These are the activations of a small neural network, seen along a few directions. Each row is one input.
Each table varies a few parts of the input and shows all the possible inputs, shuffled.
Descriptions start from the smaller parts, as in this example, which fits no table here: one of 4 places along a line, together with either a single point or one of 11 places around a ring or (one of 3 separate values, together with one of 5 places around a ring).
Shared parts are said once, and a part with two or three values counts as separate values.
In the rows, zero is written as 128.

Other details of the inputs shift rows strongly along two fixed directions, in all tables alike. That doesn't count.

A family of inputs:
x1: [123 149 151 160 146 121  91 116 122 115 135 127 138]
x2: [164 173 113 175 220 162  57 107 111 108 104 176 129]
x3: [131 184 175 216 219 150   5 134 111 113 140 174 123]
x4: [ 59 120 203 170 131 117  71 208  97 140 161 150 125]
x5: [104  85 108  77  87 132 195 166 130 159 131 121 122]
x6: [173 125  64  73 113 139 188  69 141 130 101 124 135]
x7: [ 53 101 188 134 100 117 121 213 108 151 165 133 122]
x8: [174 135  78 116 164 162 135  94 142 136 105 145 124]
x9: [131 121 114 120 134 140 117 149 126 137 122 135 133]
x10: [176 189 114 163 204 133  70  71 127  96 113 152 132]
x11: [138 141 125 138 135 119 125 109 131 122 133 119 133]
x12: [177 179 114 181 195 139  72  74 124  96 114 136 124]
x13: [111  93 114  68  71 108 197 126 142 139 132 105 136]
x14: [176 129  65  72 114 139 190  70 141 132 105 122 133]
x15: [ 51  93 200 141  91 117 109 205 118 153 171 132 127]
x16: [ 78 113 188 159  86  97 127 187 125 126 153 112 108]
x17: [130 129 115 119 137 142 122 149 130 136 128 135 129]
x18: [176 123  65  73 112 137 186  68 139 133  99 122 135]
x19: [137 176 150 174 166 118  70 109 112 114 143 148 125]
x20: [173 127  83 116 163 165 127  94 137 133  98 148 131]
x21: [127 153 157 172 154 125  82 118 119 107 138 124 125]
x22: [117  88 109  70  63 116 210 127 144 145 134  91 138]
x23: [175 176 116 172 194 139  68  71 124 101 107 141 139]
x24: [ 69 104 192 147  84  98 116 170 115 131 160 102 127]
x25: [134 144 127 129 137 110 125 111 132 121 134 127 130]
x26: [ 59 114 201 138  88  83 111 176 117 135 168 116 132]
x27: [183 113  66  96 116 143 188  84 149 117  78 115 120]
x28: [ 58 108 183 138  93 106 110 218 118 153 173 124 122]
x29: [121  86 116  88  62 119 208 144 146 134 118  97 115]
x30: [180 112  64  92 113 145 195  84 152 116  80 115 121]
x31: [106  83 107  72  76 132 183 169 137 154 131 115 134]
x32: [131 128 130 137 127 127 126 110 128 115 125 114 131]
Description of these inputs: one of 4 places along a line, together with either one of 3 separate values or one of 5 places along a line.
Question: The inputs of x2 and x7 match in every part but the place on the line of 4. If x6 is changed in the same way as x2 into x7, which row does it become?
Answer: x14
Question: Change only the choice among 3 separate values in x2. List by row number the other rows that result.
Answer: x15, x31
Question: Which other rows agree with x18 in the place on the line of 4? List them by row number.
Answer: x4, x9, x20, x23, x24, x26, x27

A family of inputs:
x33: [119 142 139 153 163 147  57 147 112 132 135 147 137]
x34: [173 199 116 180 189 124  68  76 126 103 133 128 120]
x35: [ 96  85 142  84  66 112 197 107 129 135 134 102 137]
x36: [116 154 140 154 166 135  96 160 112 132 156 146 120]
x37: [ 79 134 176 141  98  77 120 155 113 123 153 124 129]
x38: [111  90 104  73  92 133 168 178 149 162 137 106 143]
x39: [ 82 130 177 141 106  78 119 158 115 120 159 110 134]
x40: [165 182 124 174 181 133  59  67 118  91 117 134 143]
x41: [124 156 140 157 165 141  79 163 132 139 158 134 127]
x42: [187 167  79 123 162 137 133  42 120  98  86 139 144]
x43: [200 153 103 217 200 164  72 104 135  77  73 131  95]
x44: [128 169 151 164 149 101 104 116 114 116 153 119 121]
x45: [121  64 108  35  31 115 247  92 149 153 119 103 130]
x46: [188 135  76 123 190 187  98  75 144 139  98 142 143]
x47: [191 186 101 159 179 125  97  69 151 112 129 119 129]
x48: [201 130  43  69 155 171 171  72 135 137  72 168 133]
x49: [ 67 123 190 157 134 120  71 195  91 140 160 144 137]
x50: [115  96 108  61  79 127 207 166 139 162 144 139 110]
x51: [154 164 147 174 187 135  73  63 115  95 124 138 141]
x52: [191 164  52 120 190 170 124  91 139 127 111 143 123]
x53: [ 87 125 181 149  90  97 101 147 128 128 164  99 149]
x54: [ 77 140 194 165 111  80  74 165 115 117 173 112 129]
x55: [129 147 108 128 148 142 137 140 122 138 137 157 119]
x56: [146 120 125 168 131 147 146 139 139  97  71 123  93]
x57: [ 81 142 200 169 111  78  76 169 131 125 175 106 139]
x58: [110 149 143 149 165 126  87 163 115 128 132 166 133]
x59: [ 97  81 113  73  81 131 189 162 121 158 127 134 139]
x60: [198 134  22  69 171 166 174  82 140 130  77 140 139]
x61: [ 82 106 206 209 115 119  98 207 114 101 124 107  92]
x62: [ 88 104 129 102 111 121 128 186 132 143 147 125 132]
x63: [114 103 119  67  58  85 199 131 139 137 128 114 123]
x64: [217 158  35  75 135 132 198  35 150 124  84 129 112]
x65: [128  76  93  25  23 107 252 105 142 148 114 103 135]
x66: [126  70 130 147  68 136 170 180 154 125 111  80 104]
x67: [128 129 150 145 128 127 106  89 145 118 141 106 145]
x68: [163 154 108 162 214 175  48  90 121 123 112 156 135]
x69: [ 72  97 171 136 113 133 119 165 107 158 149 153 133]
x70: [155 107  65  50 116 142 194 125 146 145  98 150 125]
x71: [172 126  79 122 188 172 121  77 121 131 100 153 138]
x72: [ 84 109 162 133 110 135  91 186 120 157 153 122 145]
x73: [107  67 129  68  78 141 187 145 131 170 130 146 125]
x74: [135 162 124 141 134 105 132 102 124 118 137 128 118]
x75: [ 67 123 213 172 111 105  73 141 116 119 174 108 137]
x76: [119  67 129 112  55 132 214 172 156 119  87 111  83]
x77: [ 70 138 213 164 113  91  86 158  95 113 166 115 142]
Question: The inputs of x35 and x67 match in every part but one. If x37 is changed in the same way as x35 into x67, which row does it become?
Answer: x57
Question: The inputs of x59 and x72 match in every part but one. If x58 is changed in the same way as x59 into x72, which row does it become?
Answer: x38
Question: Describe the family of inputs behind these rows.
Answer: one of 5 places along a line, together with either a single point or (one of 2 separate values, together with one of 4 places along a line)
Question: Change only the choice among 2 separate values in x77. List by row number the other rows that result.
Answer: x49

A family of inputs:
x78: [142 153 132 156 191 143  52 128 129 125 107 182 129]
x79: [146 194 136 160 164  93  66  98 108  89 117 159 128]
x80: [165 132 100 118 147 166  96 118 136 136  91 171 136]
x81: [143 179 115 171 215 142  51 128  87 114 117 152 151]
x82: [119 112 127 140 142 162  86 143 116 143 124 133 151]
x83: [152 195 140 176 179 112  74  95 142 109 149 130 130]
x84: [167  83  89 110  74 132 204 148 161 105  62 117 104]
x85: [109 114 158 180 103 117 128 202 144 117 132  88  75]
x86: [103 113 123  79  95 106 156 182 112 149 124 150 131]
x87: [ 86 109 196 125  67  93 108 154 129 137 142 122 130]
x88: [114  89 134  78  66  89 176 122 153 138 124 110 133]
x89: [ 96 153 159 137  91  77 125 150 119 137 178 103 121]
x90: [171 170  91 130 153 125 155  48 107 106 107 141 122]
x91: [ 61  96 195 145  91  90 103 155 121 126 171  88 149]
x92: [138 168 144 174 218 153  69 116 105 115 130 177 118]
x93: [150  84  93 119  93 156 224 123 145 110  69  97  80]
x94: [144 106 114  86  64 120 184 107 158 156 142  89 131]
x95: [138 135 124 128 115 110 139 102 157 137 150 108 130]
x96: [158 182 130 148 169 112  81  84 138  89 110 151 134]
x97: [135  79  94  77  99 177 192 115 130 159 115 141 122]
x98: [ 99 129 142 134 161 138 102 163 114 135 137 127 155]
x99: [134  93  86  73  84 163 176 151 155 169 142 120 121]
x100: [165 147  81  97 166 148 128 112 140 125  90 168 136]
x101: [148 137 125 144 147 130 138  59 131 117 120 138 125]
x102: [ 88 151 174 161 152 124  78 197 127 144 181 141 123]
x103: [ 99 143 143 132 128 113 114 195 112 154 173 132 119]
x104: [171 100  60  81 154 173 182  78 139 143  99 150 117]
x105: [ 90  76 157  91  49 113 155 139 127 141 149  73 150]
x106: [ 76  96 138  83  52  84 180 151 105 126 162  74 147]
x107: [168 161 103 130 160 137 156  46 133 104 107 138 130]
x108: [154 171 122 153 182 130  81  76 123  84 125 114 154]
x109: [ 78  96 195 214 109 114  99 211 115  95 129  89 114]
x110: [182 124  87 103 117 157 183  36 137 131  90 125 129]
x111: [ 48  96 190 152 127 123  76 200 110 150 165 122 144]
x112: [175 123  62  78 152 151 193  96 106 138 105 150 121]
x113: [ 96 123 148 144 132 134  99 180 140 154 171 136 118]
Question: The inputs of x91 and x88 match in every part but one. If x81 is changed in the same way as x91 into x88, which row does it become?
Answer: x86
Question: Describe the family of inputs behind these rows.
Answer: one of 4 separate values, together with either a single point or (one of 2 separate values, together with one of 4 places along a line)
Question: Change only the choice among 4 separate values in x80. List by row number the other rows that result.
Answer: x82, x97, x99
Question: Change only the choice among 2 separate values in x95. List by row number the other rows that result.
Answer: x113
Question: Which other rows agree with x90 in the choice among 4 separate values? List them by row number.
Answer: x92, x93, x97, x101, x104, x107, x110, x112
Question: Change only the choice among 2 separate values in x96. List by row number the other rows that result.
Answer: x100
